These are the activations of a small neural network, seen along a few directions. Each row is one input.
In each table, some parts of the input vary, and every possible input appears once, in random order.
Descriptions start from the smaller parts, as in this example, which fits no table here: ring(8) and (point or line(11) or (values(2) and line(6))).
Shared parts are said once, and a part with two or three values counts as separate values.

Other details of the inputs shift rows strongly along two fixed directions, in all tables alike. That doesn't count.

Rows:
r1: [ 72  52  39   5   6  12   7 -24   4  15 -32 -10  17  58]
r2: [ -8  41  -6  45  13 -31  21  -5 -31  -5  14  92 -42  17]
r3: [-33 -23 -45  -5 -41  -6  16   6 -15 -16   9 -29  -4 -35]
r4: [-62 -33 -49  -1 -25 -19  -8  20   8  -2  26 -16  -3 -32]
r5: [-50 -10 -36  -7 -17   4  19  11   0 -14  -6 -31 -13 -29]
r6: [  1  70 -21  62  -4  -3  45 -15 -24 -27  -7  38 -19  20]
r7: [-32  64 -21  41 -29 -19  25  22 -27  16  22  50 -24  17]
r8: [ 59  43  31   9 -23   5 -33  -1  28  37   9   4  14  59]
r9: [-24  26   2  43   5 -37  27   2 -45  -8  -5  69 -53  24]
r10: [ 40  59  45  19 -11  49 -44   0  17  19 -27   5  44   5]
r11: [ 27  50  53  19 -14  37 -62  16  17  39  -8  16  41  18]
r12: [-50 -49 -17 -23  19 -23   8   8 -23  -6  13  24 -31 -30]
r13: [-33 -30 -19   8  21 -12  27   5  -8 -29   9   2 -15 -28]
r14: [-72 -27 -45  -2 -16  -7  -5  24  13  -6  23 -17 -13 -30]
r15: [ -7  88 -20  48 -26  -6  43   4 -28   1   0  47 -21  15]
r16: [ 40 -60  33 -53  39   9 -24  -9  42   7  -8 -50  29   0]
r17: [ 46 -48  19 -60   5  28 -18 -19  24   4 -15 -76  33   4]
r18: [ 44  47  40   1 -15  -2 -24   7  19  47 -10  -2  10  65]
r19: [ 15 -61  50 -41  34  42 -53   7  21   4 -12 -38  54 -46]
r20: [ 36  50  28  -6   2  16 -27   6  39  42   9  10  12  45]
r21: [  9  84 -24  60  -3  -3  50 -16 -29 -20   6  56 -14  15]
r22: [-75 -29 -37 -10 -21 -10   2  30  -2   1  16 -23 -17 -26]
r23: [-40 -74 -22 -17  -6 -34   1   3 -33 -16  16   8 -28 -30]
r24: [ 73  55  24  11 -20  18 -15 -18  27  18 -11  -5  16  48]
r25: [ -7  60 -16  57 -54 -30  19  14 -40  11  21  46 -22  32]
r26: [-18 -52 -28   3  -1 -21  21   0 -19 -32  25  -3  -5 -39]
r27: [ 86  26  60   4   9  -3   4 -13  -7  17 -11   9   9  56]
r28: [ 52  29  79  15  24  23 -59  -6  -2  26 -24  52  20  26]
r29: [-40 -18 -41 -14   3   6  35  -1 -19 -23   6 -18  -2 -41]
r30: [ 26 -51   3 -54  22  26 -22 -20  45  -3 -15 -74  36 -10]
r31: [-44 -19 -36  -2  -1   3  35  -2 -18 -30  -7 -28 -10 -29]
r32: [-37 -56 -22  -6  13 -33  -6  -2  -8 -15   9  19 -23 -23]
r33: [ 25 -73  43 -68  34  -4 -43  -7  27  25 -19 -34   5  15]
r34: [-47 -50 -18  -7  22 -20  -3   2  -4 -18   6  17 -33 -22]
r35: [ 27 -28   7 -51   5  26 -35  -8  60  15 -16 -68  32  -1]
r36: [-52 -26 -49  -9 -27 -10  17  10  -7 -15  -1 -34  -4 -41]
r37: [-53 -14 -56 -11 -10   8  15   8  12 -17  17 -16  -2 -53]
r38: [ -2  32  -4  51  -4 -39  50   2 -51 -16   1  48 -23  12]
r39: [ 61  28  45  -6  39  10   2 -11  20  15  -1  18  10  33]
r40: [ 17 -22  12 -52  14  39 -32  -4  65  12 -19 -70  22   0]
r41: [ 66  38  58  -7  34   7  11  -6   3  24 -11  19   6  46]
r42: [-26 -61 -23  -4  -1 -30  -7  -5 -17 -19  21  20 -24 -24]
r43: [  2  81   3  80 -18  19  13  -7 -48 -23 -12  60  18 -12]
r44: [-50 -51 -20 -10  16 -16  32  13 -22 -27   5 -15 -18 -38]
r45: [ 38 -57   3 -54   9  30 -24 -22  38  -7  -5 -74  36 -12]
Each input here is: line(5) and (point or (values(2) and line(4))).
The inputs of r35 and r32 match in every part but the line(5) part. If r36 is changed in the same way as r35 into r32, which row does it become?
Answer: r33
The inputs of r13 and r34 match in every part but the line(5) part. If r27 is changed in the same way as r13 into r34, which row does it become?
Answer: r23
Which other rows does r24 become when the line(5) part takes its other values? List them by row number.
Answer: r8, r26, r42, r45
Which other rows does r22 become when the line(5) part takes its other values? List them by row number.
Answer: r5, r9, r31, r44
Which other rows does r2 become when the values(2) part takes its other values? List them by row number.
Answer: r12

Rows:
r46: [ 26 -17  10  -7   4  -4  -3  -4   0   0  12   0  11   0]
r47: [ 36  66  27  31 -24   6  -7  -4 -10  19 -19  20   3  45]
r48: [-25  20 -33  13  -1  -6  27  -3  -2 -13   4  12 -21  -4]
r49: [  5 -68  16 -55  16  17 -16  -1   8  -1  -9 -55  25 -29]
r50: [ 27 -16  -1  -4  -7  -7  -6 -13   6  -4   6  -8   5   8]
r51: [ 34  68  24  39 -13   8  -9  -5   4  13 -16  23   5  42]
r52: [-54 -44 -38   9   2 -12  26   7 -28 -37  13  -2  -4 -58]
r53: [ -4 -18  19 -18  22 -12 -14   3   8  14  -4  13 -20  18]
r54: [ 14  -6  -7 -14  -7 -10   0  -3  17  10   9 -15  -6  20]
r55: [ 23  71  -7  59  -5  -8  30 -20 -24 -17  -6  57 -17  25]
r56: [ 40  61  23  19 -10  -5  16  -8  -8  17 -20  14 -13  58]
r57: [-24  11 -12   9  -8 -13  33  11 -29  -4   3   9 -16  -5]
r58: [ 31  -3  29 -46  35  27 -14  -4  42  21  -9 -29  16  15]
r59: [ -4 -59   5 -51   0  16 -40  13  33  17  16 -47  30 -27]
r60: [-71 -22 -47   5  -6   4   8  17 -11 -21  20   5  -1 -64]
r61: [ 38 -13  23 -31  -8  16 -45  -3  41  27   0 -34  25  21]
r62: [-61 -63 -30   2   8 -29   3   5 -30 -28  13  23 -26 -47]
r63: [ 12  -6   4 -16   4  -7   4   6  11  14  16  -6   0  12]
r64: [  5  86  -9  61 -20   0  13  -6 -14  -2  -3  56 -12  24]
r65: [-54 -37 -45   3   8  -4  25   2 -21 -37  17   6  -6 -63]
r66: [-26  13 -15  17   3 -11  30  10 -15 -10   6  12 -14  -7]
r67: [-25  13 -26  19  -7 -14  27   1  -9 -14   0   4 -20   1]
r68: [-11   3 -21  29  -7 -11  20  -9 -20 -27  -3  10  -9 -11]
r69: [ 48 -22  34 -35   7  18 -21 -16  17   9 -25 -42  21  19]
r70: [ -9 -14  23  -7   8  -2 -37   8   7  17  -3  18  -5   5]
r71: [ 27  -6  40 -28  15  31 -37   5  34  23 -12 -32  33   7]
r72: [  1   4  17  -7  -9  13 -13  11  -5  14  -6 -11  15  -4]
The inputs of r71 and r66 match in every part but one. If r70 is changed in the same way as r71 into r66, which row does it become?
Answer: r53
What is each input in this table made of?
Answer: values(3) and (point or (values(2) and line(4)))
List by row number the other rows that have the values(3) part in common with r49.
Answer: r46, r50, r52, r55, r62, r65, r68, r69
Which other rows does r61 become when the values(3) part takes its other values? List them by row number.
Answer: r50, r54
A walk changes only the line(4) part. It starts at r58 and steps to r66. List the rest of the walk in order.
Answer: r57, r63
